These are the activations of a small network on made-up records, seen along a few directions, one row for each record.
After each row come some of the record's fields: TILEV, TIDA, BIPAD, ZUFUR, BIZUB.
Not every record has every field; a missing one is left out.
Other fields move the rows too, some of them a lot.
In the rows, 500 means zero.
Random noise pushes rows far along 18 fixed directions. That doesn't count. These rows show it; they differ only by the noise:
[434 621 425 566 346 392 607 402 438 371 388 595 345 408 430 250 646 410
 304 783 642 616 560 507 440 471 529 532 515 524 513 857 582 310]
[461 483 550 539 431 484 455 635 361 488 453 380 418 454 422 371 680 339
 334 615 538 488 446 466 556 434 347 543 533 465 371 500 544 547]
[475 294 489 450 478 469 424 707 448 532 456 724 579 232 707 175 309 272
 324 377 461 680 724 467 338 626 523 358 623 592 654 371 721 369]
[551 411 677 478 484 631 421 350 469 323 189 387 496 605 592 368 554 545
 462 522 594 414 446 435 552 573 546 503 363 587 473 495 620 419]
[400 596 590 563 695 543 462 488 671 502 479 655 564 432 638 509 676 660
 552 467 536 536 535 372 469 522 571 551 543 413 644 429 641 456]
[575 283 466 404 191 652 456 660 718 331 299 616 656 583 657 202 432 414
 507 659 499 784 728 451 648 615 398 457 641 650 326 641 617 210]
[331 539 244 357 645 385 587 648 523 729 653 367 426 643 538 691 396 405
 506 461 514 622 511 556 587 307 414 363 599 477 409 369 504 494]
[662 622 460 502 453 325 537 735 443 352 553 436 641 374 417 387 517 496
 554 541 514 531 524 399 525 584 491 482 361 635 406 721 542 515]
[516 481 707 470 487 419 468 535 485 638 482 381 353 621 555 500 496 557
 625 422 401 345 510 567 470 340 469 610 462 556 445 591 493 720]
[535 529 406 395 444 445 476 602 398 539 416 236 477 659 508 427 465 273
 427 549 535 371 384 564 615 380 322 473 442 597 271 466 452 470]
[549 537 572 557 428 712 582 514 490 354 510 564 467 434 356 481 484 559
 449 663 482 625 453 601 781 449 433 435 675 644 419 648 330 649]
[490 458 739 306 633 568 497 509 434 423 393 299 306 674 435 517 608 674
 536 669 566 664 424 351 592 330 410 412 808 469 443 478 252 493]
[631 313 623 373 357 649 536 719 816 517 449 628 414 541 508 369 431 460
 651 410 376 454 640 474 473 433 449 535 539 580 492 514 333 311]
[547 440 540 690 310 618 501 579 701 324 388 729 510 509 667 217 520 396
 459 426 472 443 703 559 397 567 447 654 399 594 449 681 671 368]
[323 644 411 400 853 421 489 585 634 716 614 558 498 490 534 705 612 586
 540 584 522 621 419 446 646 309 422 394 692 422 559 350 496 517]
[368 456 674 545 658 433 393 451 342 461 511 597 459 331 443 419 585 552
 378 385 534 524 551 352 476 475 562 535 465 477 644 467 687 645]
[486 573 423 533 514 489 547 602 598 688 450 351 302 520 449 614 630 412
 609 664 476 333 331 531 555 360 426 650 273 300 501 526 541 394]
[475 658 764 510 567 494 404 601 535 328 538 468 621 547 541 303 779 594
 496 312 564 415 576 236 426 447 453 649 613 502 437 444 453 554]
[528 285 480 555 345 464 470 549 641 429 425 612 605 526 470 407 629 537
 470 526 493 616 660 445 543 636 476 565 449 576 343 646 738 486]
[582 499 623 456 557 638 581 507 749 576 435 555 499 437 464 242 630 473
 390 501 476 492 496 574 641 297 476 542 661 617 539 501 484 538]

[437 667 591 517 345 520 439 639 432 613 502 472 501 454 635 612 533 492
 651 770 442 509 410 580 578 508 413 485 651 453 443 528 374 599]
TILEV=zeg TIDA=siz BIZUB=rafu
[657 549 425 474 739 198 468 593 568 545 583 651 525 438 385 375 491 499
 543 566 415 509 465 479 486 371 357 599 495 573 511 720 474 534]
TILEV=rerim BIPAD=zirem ZUFUR=dev BIZUB=timeg
[449 592 395 640 426 640 492 365 601 572 577 516 565 655 579 616 410 559
 630 549 423 518 478 649 679 461 434 659 584 394 429 601 477 586]
TILEV=zeg TIDA=banap BIZUB=rafu
[564 539 482 560 389 598 496 540 505 490 438 491 429 475 649 437 377 426
 597 491 448 452 534 521 344 587 508 546 427 407 613 557 461 323]
TILEV=zeg TIDA=banap BIZUB=rafu
[435 508 669 436 582 492 444 591 355 509 477 451 473 345 637 374 430 509
 464 574 489 709 549 462 552 402 544 450 561 480 650 481 681 580]
TILEV=rerim BIPAD=zirem ZUFUR=dev BIZUB=bozit
[358 556 685 499 525 513 383 388 307 480 496 566 353 502 478 580 412 514
 472 517 470 387 455 584 632 343 478 471 452 597 540 549 444 722]
TILEV=rerim BIPAD=zirem ZUFUR=kimo BIZUB=timeg
[545 502 461 503 502 586 410 547 448 608 483 387 462 505 538 443 292 466
 645 703 390 658 422 572 770 335 356 649 537 325 565 632 558 518]
TILEV=rerim BIPAD=vosos ZUFUR=dev BIZUB=timeg
[424 592 459 619 334 532 467 698 480 548 663 590 447 399 528 640 452 491
 715 641 402 520 526 465 524 542 426 656 481 258 539 551 475 482]
TILEV=dubaz BIZUB=bozit
[443 661 569 480 270 527 505 622 525 322 563 423 640 419 329 584 704 550
 590 368 610 371 554 249 632 614 655 493 172 585 399 555 578 518]
TILEV=dubaz BIZUB=rafu
[495 279 532 414 284 606 456 554 511 532 418 421 518 574 558 375 406 459
 526 605 465 713 618 527 636 482 466 514 607 491 418 528 627 488]
TILEV=rerim BIPAD=vosos ZUFUR=dev BIZUB=timeg
[495 536 688 523 574 705 439 573 744 401 477 665 646 486 600 424 659 531
 550 232 503 323 557 352 499 512 515 571 446 525 555 270 481 438]
TILEV=zeg TIDA=siz BIZUB=bozit
[495 575 430 495 409 469 527 438 469 577 451 193 519 689 632 651 589 597
 627 715 551 562 412 496 423 595 531 588 553 221 420 472 515 398]
TILEV=rerim BIPAD=vosos ZUFUR=dev BIZUB=rafu
[492 439 633 546 612 602 396 660 496 412 374 380 387 608 468 532 718 442
 484 674 548 443 373 416 590 385 249 504 512 390 383 440 483 469]
TILEV=zeg TIDA=banap BIZUB=rafu
[340 516 374 563 605 542 547 534 546 353 505 686 389 579 517 712 560 464
 370 489 619 508 531 511 450 542 449 278 447 587 427 422 489 370]
TILEV=rerim BIPAD=zirem ZUFUR=dev BIZUB=bozit
[373 610 776 330 584 465 190 682 450 515 460 634 491 618 812 460 325 470
 651 544 414 436 555 499 641 247 262 396 665 711 469 485 391 605]
TILEV=rerim BIPAD=zirem ZUFUR=vipi BIZUB=bozit
[550 588 527 400 353 300 493 540 588 588 541 570 498 394 240 380 666 448
 480 534 501 329 538 472 607 339 495 545 381 700 427 783 471 592]
TILEV=dubaz BIZUB=timeg
[498 490 672 673 250 652 399 482 500 452 366 593 476 544 714 325 551 511
 517 725 408 594 558 636 498 515 331 669 778 454 432 710 487 585]
TILEV=zeg TIDA=siz BIZUB=rafu
[310 336 600 517 496 511 384 509 430 565 478 534 423 433 512 609 604 487
 410 443 529 521 565 448 432 546 543 438 443 400 546 358 696 542]
TILEV=rerim BIPAD=vosos ZUFUR=dev BIZUB=rafu
[402 448 629 564 658 481 376 376 395 405 431 722 348 458 539 540 463 503
 434 376 496 343 471 455 347 497 500 499 373 515 624 437 460 431]
TILEV=zeg TIDA=siz BIZUB=bozit
[464 540 446 307 531 540 447 393 541 425 414 442 618 767 638 463 472 444
 446 356 582 455 481 416 487 477 432 429 687 621 349 261 249 304]
TILEV=zeg TIDA=siz BIZUB=bozit
[449 527 445 472 558 408 532 361 363 536 675 408 566 480 248 795 466 762
 590 545 507 651 447 456 728 519 608 453 533 486 467 599 502 809]
TILEV=dubaz BIZUB=rafu
[518 356 693 555 560 509 456 449 548 440 521 681 336 604 471 482 445 622
 563 393 424 468 624 499 378 423 434 592 616 529 508 600 410 611]
TILEV=dubaz BIZUB=rafu
[670 512 496 531 753 419 529 475 471 268 375 383 618 478 545 456 667 612
 438 449 606 504 403 325 283 708 561 470 373 460 522 347 538 336]
TILEV=zeg TIDA=siz BIZUB=bozit
[453 417 468 481 374 547 521 327 582 496 529 566 468 638 505 512 478 565
 565 358 502 453 605 412 320 612 599 623 566 377 540 440 350 321]
TILEV=zeg TIDA=banap BIZUB=bozit
[596 509 612 556 585 453 477 554 514 231 501 524 472 498 348 418 534 566
 464 406 540 455 554 451 523 414 451 481 290 663 448 725 546 563]
TILEV=rerim BIPAD=vosos ZUFUR=dev BIZUB=rafu
[526 462 469 437 485 422 478 376 538 533 412 479 478 528 389 417 460 483
 517 565 544 447 488 462 590 386 515 588 328 497 569 649 589 408]
TILEV=zeg BIZUB=bozit
[282 692 384 454 457 445 508 647 523 494 606 481 580 544 499 726 715 353
 362 451 619 361 476 512 570 491 420 288 436 661 268 306 435 517]
TILEV=zeg TIDA=siz BIZUB=bozit
[458 683 506 597 492 554 452 448 550 226 578 603 589 527 325 423 606 511
 475 392 561 432 546 395 677 400 435 591 364 608 433 691 475 524]
TILEV=zeg TIDA=banap BIZUB=rafu
[470 482 502 532 603 568 582 277 409 492 544 450 500 578 343 582 638 627
 379 343 589 485 449 424 413 598 599 507 753 442 487 297 316 616]
TILEV=dubaz BIZUB=bozit
[413 548 568 522 453 506 436 552 412 636 421 450 311 479 619 506 452 449
 554 857 457 620 461 597 555 364 383 521 602 329 574 641 525 469]
TILEV=zeg TIDA=banap BIZUB=rafu
[556 340 505 523 313 532 538 424 383 420 633 618 575 442 454 349 256 492
 508 263 417 589 663 428 356 635 617 642 593 493 550 476 426 534]
TILEV=zeg TIDA=siz BIZUB=bozit
[490 501 508 524 652 358 453 565 486 310 414 432 353 701 417 540 650 427
 433 445 620 295 463 403 453 363 323 488 184 605 322 602 560 428]
TILEV=zeg BIZUB=bozit
[415 672 351 610 588 457 535 561 316 352 716 278 595 739 530 588 457 547
 544 411 585 614 514 414 559 463 366 609 639 383 300 452 498 673]
TILEV=dubaz BIZUB=bozit
[345 605 339 564 392 511 641 624 698 658 553 499 432 497 573 506 766 346
 371 561 572 520 574 621 421 429 496 464 549 433 424 479 619 409]
TILEV=rerim BIPAD=vosos ZUFUR=dev BIZUB=timeg
[607 599 505 664 494 651 674 577 722 378 581 508 412 616 359 496 694 551
 521 516 476 442 475 569 563 369 398 656 534 477 386 635 344 549]
TILEV=rerim BIPAD=zirem ZUFUR=kimo BIZUB=timeg
[428 549 442 358 366 521 460 745 636 477 583 449 594 637 551 625 509 479
 667 462 542 552 607 361 596 507 443 407 501 530 347 451 445 355]
TILEV=rerim BIPAD=vosos ZUFUR=dev BIZUB=bozit

Which values does each new row have?
[597 417 333 568 674 609 740 610 641 396 574 570 382 440 228 718 565 601
 437 690 543 697 421 573 604 534 433 286 606 522 448 540 357 489]
TILEV=dubaz BIZUB=rafu
[494 369 599 369 450 603 427 300 552 542 424 651 480 545 483 469 381 576
 581 463 465 465 533 430 530 493 584 548 642 500 601 421 355 430]
TILEV=dubaz BIZUB=timeg
[439 579 545 463 449 479 544 659 487 362 637 583 429 331 291 551 667 493
 458 541 586 520 543 305 353 537 523 452 493 377 556 489 310 307]
TILEV=rerim BIPAD=vosos ZUFUR=dev BIZUB=rafu
[241 548 520 461 305 461 424 628 336 641 633 637 348 351 548 672 360 375
 534 385 466 425 636 533 408 500 587 361 402 514 597 489 477 537]
TILEV=rerim BIPAD=vosos ZUFUR=dev BIZUB=timeg
[402 654 494 440 341 647 426 709 647 415 509 637 440 614 576 677 367 330
 580 579 458 318 516 700 763 295 286 311 319 781 294 622 350 460]
TILEV=rerim BIPAD=zirem ZUFUR=dev BIZUB=rafu
[504 409 563 510 583 411 637 535 578 589 420 507 146 365 308 530 607 500
 430 634 513 490 505 604 477 313 557 409 280 536 614 745 658 541]
TILEV=dubaz BIZUB=rafu
[497 409 680 285 472 485 515 557 755 737 393 409 338 563 439 520 661 498
 585 420 462 293 491 484 537 283 554 477 357 573 507 477 511 489]
TILEV=dubaz BIZUB=rafu
[422 718 521 479 760 336 468 495 579 414 375 564 395 644 630 536 710 478
 471 469 659 249 432 439 357 400 455 401 310 656 471 507 524 381]
TILEV=rerim BIPAD=zirem ZUFUR=dev BIZUB=bozit
[596 433 581 393 414 541 618 760 395 381 416 141 310 594 557 624 338 557
 679 583 503 682 548 515 514 515 530 258 351 566 425 683 503 485]
TILEV=zeg TIDA=banap BIZUB=rafu
[431 553 570 466 645 507 466 578 591 583 547 668 618 320 614 414 536 472
 386 490 522 580 558 537 550 452 520 359 644 609 606 378 615 582]
TILEV=rerim BIPAD=vosos ZUFUR=dev BIZUB=bozit
[592 754 517 589 482 563 526 518 529 389 588 430 564 550 612 323 506 468
 546 401 503 386 480 452 297 494 468 711 625 304 555 466 282 337]
TILEV=rerim BIPAD=vosos ZUFUR=dev BIZUB=rafu
[639 458 391 318 571 494 482 503 669 501 488 542 675 424 280 529 501 545
 572 567 479 514 415 376 746 502 517 421 398 605 503 504 414 363]
TILEV=zeg TIDA=banap BIZUB=timeg
[452 491 628 512 532 517 570 437 523 548 505 680 284 299 377 606 527 636
 562 530 467 444 515 475 396 511 690 466 409 435 759 577 447 472]
TILEV=dubaz BIZUB=timeg
[422 682 507 597 832 549 404 450 647 485 494 550 532 501 462 739 689 551
 545 528 530 310 277 454 732 361 395 577 222 435 514 372 587 564]
TILEV=zeg TIDA=siz BIZUB=rafu
[408 495 514 499 520 616 387 690 321 336 504 356 535 525 704 447 293 420
 539 352 516 654 621 414 537 520 442 400 450 490 500 420 635 455]
TILEV=zeg TIDA=banap BIZUB=timeg
[410 597 442 674 605 495 460 507 487 354 486 527 451 515 540 524 599 490
 440 607 533 617 485 499 550 436 349 603 401 368 472 629 645 472]
TILEV=zeg TIDA=siz BIZUB=rafu
[552 533 408 373 558 506 541 492 604 552 581 553 597 540 505 303 471 393
 413 425 500 530 525 472 404 412 425 494 818 516 484 376 261 350]
TILEV=zeg TIDA=banap BIZUB=rafu
[512 583 587 536 502 425 331 632 387 476 532 560 527 418 487 435 500 405
 469 651 430 430 439 551 667 377 263 519 522 571 402 609 495 667]
TILEV=dubaz BIZUB=rafu
